A small network was shown many inputs. Here are its activations along a few directions, one row for each input.
Each table varies a few parts of the input and shows all the possible inputs, shuffled.
Descriptions start from the smaller parts, as in this example, which fits no table here: one of 2 separate values, together with either a single point or one of 11 places along a line or (one of 4 places along a line, together with one of 5 places around a ring).
Shared parts are said once, and a part with two or three values counts as separate values.
In the rows, 128 means zero.

Table:
R1: [152 131 106 113 175 148 118 140 139 131 105 151]
R2: [105 132 148  94 137 110 158 119 101 154 133 132]
R3: [133 109 127 147  97  92 154 134 134 126 131  97]
R4: [169 141 118 158 144 132 111 130 150 107 116 125]
R5: [154 113  96 160 118 112 128 155 151 111 119 106]
R6: [113  95 116  99 124 106 165 146 118 154 123 121]
R7: [135 100  83 115 148 128 137 169 138 137 110 130]
R8: [145 169 169 145 136 122 120  99 122 116 130 126]
R9: [126 142 159 142 110  95 147 110 118 126 142 107]
R10: [126 163 159  99 164 138 129 107 108 141 120 153]
R11: [ 51 112 127 136  54 226  40 100 131 105 178 159]
Question: What do these inputs look like to the network?
Answer: either a single point or (one of 2 separate values, together with one of 5 places around a ring)
Question: Which other rows does R9 become when the choice among 2 separate values takes its other values? List them by row number.
Answer: R2

Table:
R12: [194 121 111  80 212  31 231 172 123 162  75 102]
R13: [147 153 135 137 152 174  77  95 146 110 136 155]
R14: [203 146 115 124 212  15 219 170 124 154  79  92]
R15: [128  90  99 165  76 124 119 139 162 104 140 108]
R16: [ 95 177 175 122 124 142 110  95 105 124 143 142]
R17: [100 162 188 115 119 149 112  95 105 132 132 145]
R18: [118 104  78 121 122 175  97 149 137 123 116 147]
R19: [108 130 118  99 158 187  96 112 127 134 133 177]
R20: [105  91  90 157  84 126 118 156 151 112 145 109]
R21: [121 154 127 129 160 178  80 115 134 115 144 160]
R22: [228 148 126 139 204  24 231 152 135 149  70  90]
R23: [ 77 111 145 101  84 126 145 109 100 153 162 126]
R24: [ 85 130 153 132  87 115 135 110 102 130 170 112]
R25: [ 94  72  83 125  86 138 127 151 146 135 135 117]
R26: [157 127  96 160 113 162  83 138 157  97 123 133]
R27: [108 128 160 141  80 113 135  90 112 121 163 109]
R28: [135 112 101 144 118 172  85 154 143 111 116 136]
R29: [ 86 154 165  92 120 150 122  94 102 145 134 160]
R30: [119 174 183 131 117 140 108  75 115 118 135 136]
R31: [109  78 104 149  81 134 119 155 150 121 134 110]
R32: [132 127  87 151 122 165  84 156 144 103 128 135]
R33: [208 129 129 114 205  24 218 167 121 158  67  96]
R34: [125 139 141 122 155 185  83 115 132 123 131 162]
R35: [ 90 117 166 124  82 123 137 110 102 138 160 114]
Question: Changing only one part turns R34 into R13. The same change can be made to R31. Which row results?
Answer: R15
Question: What do these inputs look like to the network?
Answer: one of 4 places along a line, together with either a single point or one of 5 places around a ring
Question: List by row number the other rows that have the place on the line of 4 in common with R18.
Answer: R12, R19, R23, R25, R29
Question: List by row number the other rows that have the place on the line of 4 in common with R24.
Answer: R14, R16, R20, R21, R32

Table:
R36: [ 81 114 149 113  88 128 134 114 108 139 157 123]
R37: [113  96  85 124 122 158 107 158 142 127 124 138]
R38: [122 114 116 166  78 145 100 124 147 102 146 115]
R39: [175 118 108 107 181  37 218 167 122 159  90  97]
R40: [143 123  98 159 121 161  85 144 153 101 126 132]
R41: [ 98 146 162  91 135 139 134 103  97 149 134 148]
R42: [211 138 129 140 184  34 204 155 135 139  82  88]
R43: [123 127 115 100 161 163 114 130 126 140 120 160]
R44: [150 155 129 131 163 163  91 116 139 113 120 154]
R45: [121 176 178 125 137 139 114  87 111 124 135 143]
R46: [ 95  86 103 128  81 142 120 140 136 128 143 122]
R47: [105 143 163 152  86 128 115  96 120 115 160 116]
Question: Changing only one part turns R44 into R43. The same change can be made to R47. Which row results?
Answer: R36
Question: What do these inputs look like to the network?
Answer: one of 2 separate values, together with either a single point or one of 5 places around a ring
Question: Which other rows does R40 become when the choice among 2 separate values takes its other values? List them by row number.
Answer: R37
